These are the activations of a small neural network, seen along a few directions. Each row is one input.
In each table, some parts of the input vary, and every possible input appears once, in random order.
Descriptions start from the smaller parts, as in this example, which fits no table here: one of 5 places around a ring, together with either a single point or (one of 2 separate values, together with one of 4 places along a line) or one of 9 places along a line.
Shared parts are said once, and a part with two or three values counts as separate values.
(in the rows, 128 means zero)

Other details of the inputs vary at random and push rows far along two fixed directions, the same in every table; ignore that.

Table:
r1: [123 146 119 122 149 124 119 155 132 109 128 131]
r2: [123 144 118 116 131 103 148 152 129 130 123 124]
r3: [151 107 145 131 132 106 134  96 135 100  78  78]
r4: [125 140 131 130 123 121 134 165 119 110 116 125]
r5: [160  84 154 159 166 111 124  71 151 112  68  70]
r6: [119 136 128 119  95 119 147 144 124 118 128 127]
r7: [129 147 121 127 149 128 135 158 125 109 127 126]
r8: [128 144 108 105 136 126 138 135 126 151 123 140]
r9: [108 152 118 122 136 149 115 121 127 122 134 150]
r10: [126 128 102 134  99 123 131 115  87 117 146 150]
r11: [113 130 120 104 111 148 120 125 123 123 142 143]
r12: [125 103 148 167 152 134 115 152 157 194 193 149]
r13: [130 151 122 115 149 121 112 149 132 113 131 139]
r14: [100 148 117 137 129 147 141 132 116 127 120 135]
r15: [137 138 129 109 113 108 144 154 126 129 120 133]
r16: [118 141 113 107 120 140 140 122 122 148 127 145]
r17: [135 145 119 108 132 106 147 149 129 138 122 132]
r18: [144  75 181 204 114 140 128 134 171 213 208 144]
r19: [110 151 113 134 144 133 139 145 119 130 116 130]
r20: [140 131 123  99 117 119 120 156 124 132 126 130]
r21: [107 143 124 136 109 148 138 135 116 115 125 133]
r22: [131 126 127  98 124 121 116 154 126 119 132 136]
r23: [106 135 113 105 130 147 122 122 123 136 137 146]
r24: [125 138 130 129 113 144 134 151 120  98 132 129]
r25: [136 131 126 104  97 128 135 142 123 128 129 137]
r26: [143 133 126 101 114 114 134 155 125 131 123 135]
r27: [119 133  96 135 118 123 133 111  88 129 141 153]
r28: [101 146 114 123 118 131 152 124 123 138 126 136]
r29: [124 112 158 177 103 136 144 152 151 191 195 154]
r30: [130 136 137 103 131 121 107 154 120 114 132 135]
r31: [115 139 109 105 122 145 127 123 121 149 130 141]
r32: [145 126 109 129 112  97 127 144  89 113 137 141]
r33: [132 106 136 135 133 146 112  67 140  90  91 101]
r34: [131 139 130 127 130 129 133 163 122 100 125 127]
r35: [102 152 116 130 123 139 149 127 118 133 128 127]
r36: [136 103 145 116 133 142 103  61 131 103  97 104]
r37: [111 150 111 126 152 138 121 140 130 121 127 137]
r38: [114 143 123 132 117 156 137 134 119 105 135 135]
r39: [111 149 110 121 134 117 150 137 127 141 121 130]
r40: [136 100 133 201 140 110 125 145 124 192 202 157]
r41: [109 147 122 129 103 139 146 130 118 121 133 124]
r42: [140 140 117 101 133 112 136 150 128 140 124 134]
r43: [118 155 114 120 152 135 114 134 130 125 130 145]
r44: [113 155 112 128 138 125 147 140 122 136 124 121]
r45: [107 148 116 133 136 155 139 130 119 117 130 138]
r46: [119 138 128 125 113 140 117 148 128  98 133 134]
r47: [147 112 126 120 150 114 141  70 141 133  75  99]
r48: [135  88 177 198 166 132 101 137 167 205 200 138]
r49: [125 151 120 123 135 111 145 155 124 125 125 115]
r50: [137 110 130 122 135 128 143  57 137 130  79 105]
r51: [153  97 133 105 159 113 111  86 143 112  89  96]
r52: [122 134 115 104 103 146 124 127 121 137 135 138]
r53: [101 147 114 129 136 151 123 127 126 118 131 143]
r54: [173  60 178 156 179 110  93  54 166 132  98  75]
r55: [142 102 146 140 121 129 128  88 131  92  77  88]
r56: [117 151 112 131 152 142 137 143 123 120 125 132]
r57: [132 144 132 116 130 122 109 153 130 105 130 140]
r58: [126 139 128 123 130 125 116 160 129 101 127 132]
r59: [125 142 104 103 138 131 124 136 124 152 126 135]
r60: [126 143 131 118 113 137 110 141 128 102 136 141]
r61: [114 147 124 122 116 149 113 124 127 109 139 147]
r62: [161 101 128 106 151 111 115  87 141 125  82  91]
r63: [141 132 100 129 131  95 129 139  94 121 138 141]
r64: [138 124 109 131  95 112 128 131  88 110 144 143]
r65: [132 104 136 130 115 126 142  64 137 110  85  95]
r66: [126 137 128 117 113 105 146 157 126 121 121 125]
r67: [151  61 209 240 111 123 133 165 187 233 237 144]
r68: [165  57 183 187 129 118 127  58 165 130 103  63]
r69: [162  61 160 130 132 127 104  53 153 108  89  83]
r70: [105 145 123 109 136 147 114 121 117 131 137 146]
r71: [124 135 137 105 113 136 108 141 118 111 139 137]
r72: [133 129 122 101  99 133 121 143 122 130 132 132]
Description of these inputs: one of 6 places around a ring, together with either a single point or one of 11 places around a ring.
Q: Changing only the place on the ring of 6 turns r3 into r44. The same change can be made to r66. Which row results?
A: r39
Q: A walk changes only the place on the ring of 11. It starts at r33 and steps to r38. List the rest of the walk in order.
A: r21, r41, r65, r29, r18, r52, r11, r36, r61
Q: List by row number the other rows that have the place on the ring of 6 in common with r23.
A: r9, r14, r16, r27, r28, r31, r35, r45, r50, r53, r70
Q: Change only the place on the ring of 11 in r7. List by row number the other rows that result.
A: r1, r2, r5, r13, r17, r42, r49, r51, r54, r62

Table:
r73: [ 89 169 119 128 128 155 131 183 130 143 171 166]
r74: [ 95 142 145 180 134 155 132 194 150 182 211 165]
r75: [133  89 155 169 118 139 126  87 146 163 147 123]
r76: [144 140 104  73 131 104 125 123 112  97  80 111]
r77: [151 118 128 117 137 103 137 121 133 122  92 100]
r78: [101 133 145 175 113 160 119 178 136 180 224 174]
r79: [ 91 185  82  90 101 136 159 179  94 142 152 170]
r80: [144  93 145 157 155 123 117 102 154 177 143 119]
r81: [141 117 140 115 139 126 104 116 138  92 106 112]
r82: [158  73 162 163 111 121 108 107 139 143 151 123]
r83: [148 102 160 179 160 105 130 134 154 143 132 103]
r84: [135 123 122 109 165 133 104  98 133 123 106 123]
r85: [114 134 124 144 153 139 132  97 133 105  99 110]
r86: [120 123 119 143 118 132 145  81 114 118 104 116]
r87: [120 130 132 157 139 131 116 187 139 206 217 179]
r88: [120 124 130 129 124 152 126  85 132 110 106 118]
r89: [101 137 147 168 137 154 109 188 149 179 221 177]
r90: [133 104 154 169 167 133 126 112 161 166 136 112]
r91: [153 117 130 109 136 103 127 118 135 122  96 105]
r92: [123 137 120 136 166 124 135 102 132 121  95 109]
r93: [148 113 126 127 118 105 148 110 121 116  97 104]
r94: [137 117 139 132 114 133 130 110 128  94 102 104]
r95: [131 110 120 116 117 141 114  77 115 120 114 130]
r96: [126  98 156 181 130 152 127  96 151 149 146 117]
r97: [126  99 154 188 133 150 131  96 147 146 144 117]
r98: [135  96 142 181 137 119 146  94 141 167 141 117]
r99: [165  85 158 151 145 102 111 122 156 158 142 115]
r100: [137 120 142 121 136 127 116 118 141  95 100 105]
r101: [126 114 122 120 114 140 123  79 118 123 111 122]
r102: [147  88 171 172 118 132 116 116 154 133 147 112]
r103: [166  74 156 154 125 108 113 112 142 154 149 121]
r104: [137 121 142 123 136 127 121 120 142  96  98 105]
r105: [112 137 154 186 126 133 134 218 145 163 207 157]
r106: [129  96 160 174 130 152 116  93 154 150 150 122]
r107: [161  87 164 156 160 114  98 129 156 147 144 117]
r108: [139  99 155 156 169 132 104 106 161 163 146 124]
r109: [111 174  93  78  90 116 141 201  90 125 158 168]
r110: [102 178 101  91  74 129 148 198  93 116 154 169]
r111: [110 178  96  83  88 116 153 202  97 126 151 166]
r112: [137 146 112  76 144 114 117 129 117  86  80 110]
r113: [110 153 120 138  85 126 152 192 105 137 170 158]
r114: [146  88 159 188 112 112 140 111 137 140 141 109]
r115: [133 135 114  85  94 121 134 108 104  83  84 115]
r116: [162  78 159 153 123 106 117 112 147 154 148 118]
r117: [140  98 146 166 154 123 134 106 157 178 136 113]
r118: [125 150  96  77 141 123 133 100 117 114  78 119]
r119: [125 147 117  94 130 128 130 127 120  72  77 105]
r120: [127 135 141 173 125 109 146 217 139 189 202 157]
r121: [139 148 101  97 136  96 146 124 109  92  72 104]
r122: [150 110 131 111 115 107 134 108 127 119 102 108]
r123: [123 130 141 182 106 107 154 204 129 182 209 159]
r124: [137  85 154 164 121 139 113  83 144 160 153 130]
r125: [146  93 147 153 156 122 112 100 156 174 145 125]
r126: [103 180 105  88  89 141 122 198  97  98 164 173]
r127: [104 154 105 115 109 135 137 170 110 165 179 171]
r128: [109 154 108  88 141 147 121 102 122  87  83 119]
r129: [106 174 100  82  77 128 131 194  89 112 163 176]
r130: [ 92 160 109 140  96 145 153 168 105 153 173 168]
r131: [136 114 118 107 129 126 123  82 124 132 111 125]
r132: [123 152  91  93 145 121 146 101 111 111  73 114]
r133: [135 103 157 162 166 132 116 109 163 167 140 117]
r134: [133 126 135 142 142 119 131 120 133  89  96 100]
r135: [137 104 141 179 158 115 139 105 150 171 136 114]
r136: [105 166 107 117 128 130 143 182 125 170 166 166]
r137: [142  95 164 193 124 125 131 117 145 126 142 107]
r138: [134 150 111  94 147 112 137 130 116  84  71 103]
r139: [114 144 102  89 105 141 140  86 105 100  84 125]
r140: [141 110 135 127 102 120 139 104 121 108 100 106]
r141: [107 159 125 143  97 138 143 197 112 123 172 156]
r142: [ 77 197  88 117 104 153 150 179  91 111 156 171]
r143: [147  82 144 155 136 128 114  90 142 170 152 131]
r144: [ 86 199  88  99 139 139 148 194 104 132 144 165]
r145: [ 81 191  92  90 123 156 124 188 105 118 158 173]
r146: [134  92 155 166 158 148  95 102 157 148 152 128]
r147: [128 116 125 122 129 153 104  82 123 107 116 128]
r148: [129 120 114 128 129 125 149  87 120 132 100 114]
r149: [134 149 113  86 144 114 134 131 120  87  72 103]
r150: [124 104 154 185 156 145 126 107 157 148 139 114]
r151: [106 189 104  82 124 122 133 216 110 118 147 161]
r152: [140 145 114  73 145 113 112 126 119  83  82 116]
r153: [146  89 169 167 144 127 104 126 159 134 145 109]
r154: [148 111 129 119 115 107 144 110 125 119  98 104]
r155: [122 144  96  81 119 128 145  91 109 110  82 123]
r156: [115 146 105  86 120 152 113  87 109  82  95 130]
r157: [136 149 116  81 143 114 129 130 123  87  74 109]
r158: [150 135 102  70 134 105 115 120 109  94  82 119]
r159: [152  77 164 166 109 120 118 108 141 146 148 114]
r160: [113 144  99  94 106 141 145  88 102 100  83 120]
r161: [132 118 120 113 126 127 135  85 126 135 105 118]
r162: [120 152 101  78 156 134 118 105 117 102  82 119]
r163: [152 118 130 112 136 103 132 119 137 122  93 105]
r164: [106 176 102  89  91 143 117 199  92  98 165 176]
r165: [130 140 115  88 108 134 118 114 106  68  90 116]
r166: [139 117 141 127 113 133 125 108 132  94 103 109]
r167: [134 140 113  81 134 129 104 123 114  67  87 120]
r168: [127 131 127 117 160 133 125 101 141 127  96 114]
Q: Describe the family of inputs behind these rows.
A: one of 2 separate values, together with one of 6 places around a ring, together with one of 8 places along a line
Q: Changing only the place on the line of 8 turns r138 into r152. The same change can be made to r93. Which row results?
A: r116
Q: Changing only the place on the line of 8 turns r142 into r97. The same change can be made to r98. Which row results?
A: r148
Q: Changing only the place on the line of 8 turns r81 into r167. The same change can be made to r125. Which row results?
A: r87
Q: Change only the place on the line of 8 in r165. List by row number the other rows that result.
A: r94, r102, r126, r137, r141, r164, r166
Q: Change only the choice among 2 separate values in r101. List by row number the other rows that result.
A: r159

Table:
r169: [143 139 124 104 147 116 127 151 141 117 121 133]
r170: [131 141 129 117 121  95 137 138 111 126 123 123]
r171: [124 142 127 112 141  97 136 143 121 127 122 121]
r172: [137 106 161 208 130 123 151 160 139 180 169 135]
r173: [146 139 121 104 139 108 137 146 135 127 120 132]
r174: [125 144 117 119 130 128 152 153 135 132 111 103]
r175: [139 138 132 110 131 116 110 151 134 109 120 130]
r176: [122 139 107 123 151 131 122 131 120 121 127 134]
r177: [128 123 120 115 118 142 113 132 109 113 132 134]
r178: [135 134 106 121 124 123 132 122 103 135 126 135]
r179: [120 145 116 132 137 136 116 126 118 108 130 136]
r180: [153  79 158 169 116 125 144 110 156 142 120  80]
r181: [153  96 163 174 111 112 134 175 156 177 199 150]
r182: [109 138 131 123 107 147 126 120 126 106 130 137]
r183: [125 129 122 139 112 127 156 144 108 112 112 127]
r184: [116 143 108 127 150 129 127 127 123 118 128 135]
r185: [117 140 120 105 132 136 138 121 131 142 120 134]
r186: [127 130 116 129 119 137 117 129 109 102 135 135]
r187: [112 149 121 131 134 139 118 123 125 107 129 135]
r188: [112 120 152 192 137 131 135 148 157 194 196 149]
r189: [132 143 120 124 110 126 154 147 125 130 112 105]
r190: [122 120 169 213 139 142 132 200 147 175 199 153]
r191: [108 147 113 126 147 133 129 123 130 118 127 135]
r192: [127 134 131 125 106 142 137 154 129 103 120 105]
r193: [118 146 111 131 119 123 141 114 115 127 127 136]
r194: [127 136 122 109 133 145 107 134 122 124 125 134]
r195: [146  90 168 159 166 100 116 108 157 140 125  96]
r196: [108 149 129 122 126 148 120 122 132 114 125 136]
r197: [123 127 130 107 111 149 117 127 121 116 129 135]
r198: [122 138 128 106 130 149 111 130 127 125 125 135]
r199: [127 134 118 114 137 142 107 134 115 121 127 133]
r200: [125 135 107 116 152 133 120 132 118 126 126 134]
r201: [158  70 169 181 143 131 128  74 143  99  82  80]
r202: [126 141 114 128 138 137 111 130 115 110 130 135]
r203: [125 143 139 116 137 111 115 147 121 106 126 122]
r204: [116 144 123 115 110 135 141 115 123 138 122 136]
r205: [111 147 109 126 139 125 139 119 124 128 125 134]
r206: [123 140 122 109 111 134 140 118 122 142 122 136]
r207: [114 141 123 104 139 144 129 127 137 133 122 135]
r208: [128 138 126 108 146 107 120 151 133 120 119 126]
r209: [126 134 110 104 138 131 128 129 122 145 121 133]
r210: [104 126 156 196 142 140 127 170 163 193 214 160]
r211: [115 149 116 129 114 127 141 111 118 130 124 134]
r212: [122 130 108 130 111 124 138 119 108 116 133 136]
r213: [111 136 135 115 106 151 124 122 127 110 130 136]
r214: [104 147 121 117 139 141 131 122 137 125 122 136]
r215: [166  70 141 153 168 117 117  43 145 136  84  81]
r216: [144 136 122 110 115 100 132 143 124 129 118 131]
r217: [128 102 149 177 153 138 114 165 150 194 197 149]
r218: [113 137 123 132 115 139 124 120 119  99 134 135]
r219: [122 143 121 119 138 135 143 158 140 122 113 104]
r220: [133 132 109 114 121 126 129 125 105 140 125 134]
r221: [127 128 131 114 111  99 137 140 112 114 128 123]
r222: [129 121 114 107 107 133 129 127 113 132 127 135]
r223: [124 123 120 104 104 137 134 123 117 133 127 135]
r224: [121 142 118 137 143 125 155 147 117 124 105 125]
r225: [123 133 114 104 146 139 118 133 127 134 121 133]
r226: [114 146 120 122 111 131 143 112 122 133 122 136]
r227: [118 136 120 101 143 142 122 129 132 135 121 133]
r228: [111 137 118 127 103 131 141 114 119 119 130 135]
r229: [148 130 134 110 115 122 122 149 130  98 129 134]
r230: [133 133 113 109 118 129 129 125 112 144 122 135]
r231: [147 141 132 109 134 122 116 151 136 106 124 133]
r232: [118 143 131 109 127 150 118 127 132 122 125 136]
r233: [115 134 113 129 108 127 140 116 115 116 132 136]
r234: [126 132 107 109 141 128 128 130 115 141 123 132]
r235: [126 132 141 117 118 111 121 145 115  98 130 122]
r236: [133 108 154 189 143 141 105 163 143 178 202 151]
r237: [111 147 133 115 125 151 119 124 133 118 125 135]
r238: [119 143 105 127 142 122 137 121 118 128 125 134]
r239: [131 139 105 128 123 121 133 121 105 129 127 135]
r240: [130 126 118 122 120 139 115 129 107 107 133 135]
r241: [118 142 122 137 151 133 145 151 123 114 107 126]
r242: [110 134 122 120 100 136 142 115 122 122 127 137]
r243: [153 138 123 109 119 106 138 141 126 125 120 133]
r244: [164  79 166 160 150 134 118  73 168 111  75  53]
r245: [127 101 154 168 144 131 133  94 161 165 138 119]
r246: [125 143 107 132 122 120 138 117 108 127 128 136]
r247: [134 136 124 105 143 110 121 152 139 120 118 130]
r248: [132 140 133 113 133 114 109 150 128 109 122 126]
r249: [128 126 107 126 112 125 133 123 106 118 132 136]
r250: [125 139 103 123 143 123 132 126 114 131 126 133]
r251: [107 145 125 110 138 145 130 124 138 129 122 135]
r252: [120 134 118 133 118 136 122 125 112 100 135 136]
r253: [178  57 161 144 129  96 118  61 157 117  82  79]
r254: [109 152 125 129 129 143 119 121 128 111 127 134]
r255: [113 132 125 113  99 139 141 117 123 127 127 136]
r256: [121 137 116 102 135 135 132 126 126 145 121 133]
r257: [118 132 133 110 108 150 123 125 126 114 130 136]
r258: [154  68 147 159 127 126 119  87 136 152 132 108]
r259: [148  75 164 166 135 135 111  35 154 102  92  83]
r260: [139 127 134 111 111 116 116 150 128 101 126 131]
r261: [120 127 123 107 101 138 140 119 122 130 126 136]
r262: [142 102 159 168 145 100 124 153 157 178 166 127]
r263: [138 137 124 113 118  98 132 140 119 129 119 126]
r264: [109 145 121 110 130 137 139 120 132 139 120 134]
r265: [127 136 118 106 115 133 134 121 117 144 122 135]
r266: [136 112 159 177 136 106 128 196 163 201 206 155]
r267: [128 125 124 110 114 145 113 132 116 116 130 135]
r268: [172  59 163 147 131  93 118  59 151 117  84  75]
r269: [133 130 135 114 114 114 115 149 122 101 127 127]
r270: [169  56 145 155 138 119 118  40 136 123  91  84]
Q: Changing only one part turns r194 into r225. The same change can be made to r202. Which row results?
A: r176
Q: Changing only one part turns r177 into r220. The same change can be made to r267. Which row results?
A: r230
Q: Changing only one part turns r181 into r169. The same change can be made to r228. Which row results?
A: r210
Q: Describe the family of inputs behind these rows.
A: one of 6 places around a ring, together with either one of 2 separate values or one of 4 places along a line or one of 11 places around a ring
Q: Change only the place on the ring of 6 in r192. List by row number the other rows that result.
A: r174, r180, r189, r219, r244
Q: Change only the choice among 2 separate values in r172. List by row number the other rows that result.
A: r189
Q: Change only the choice among 2 separate values in r241. List by row number the other rows that result.
A: r219
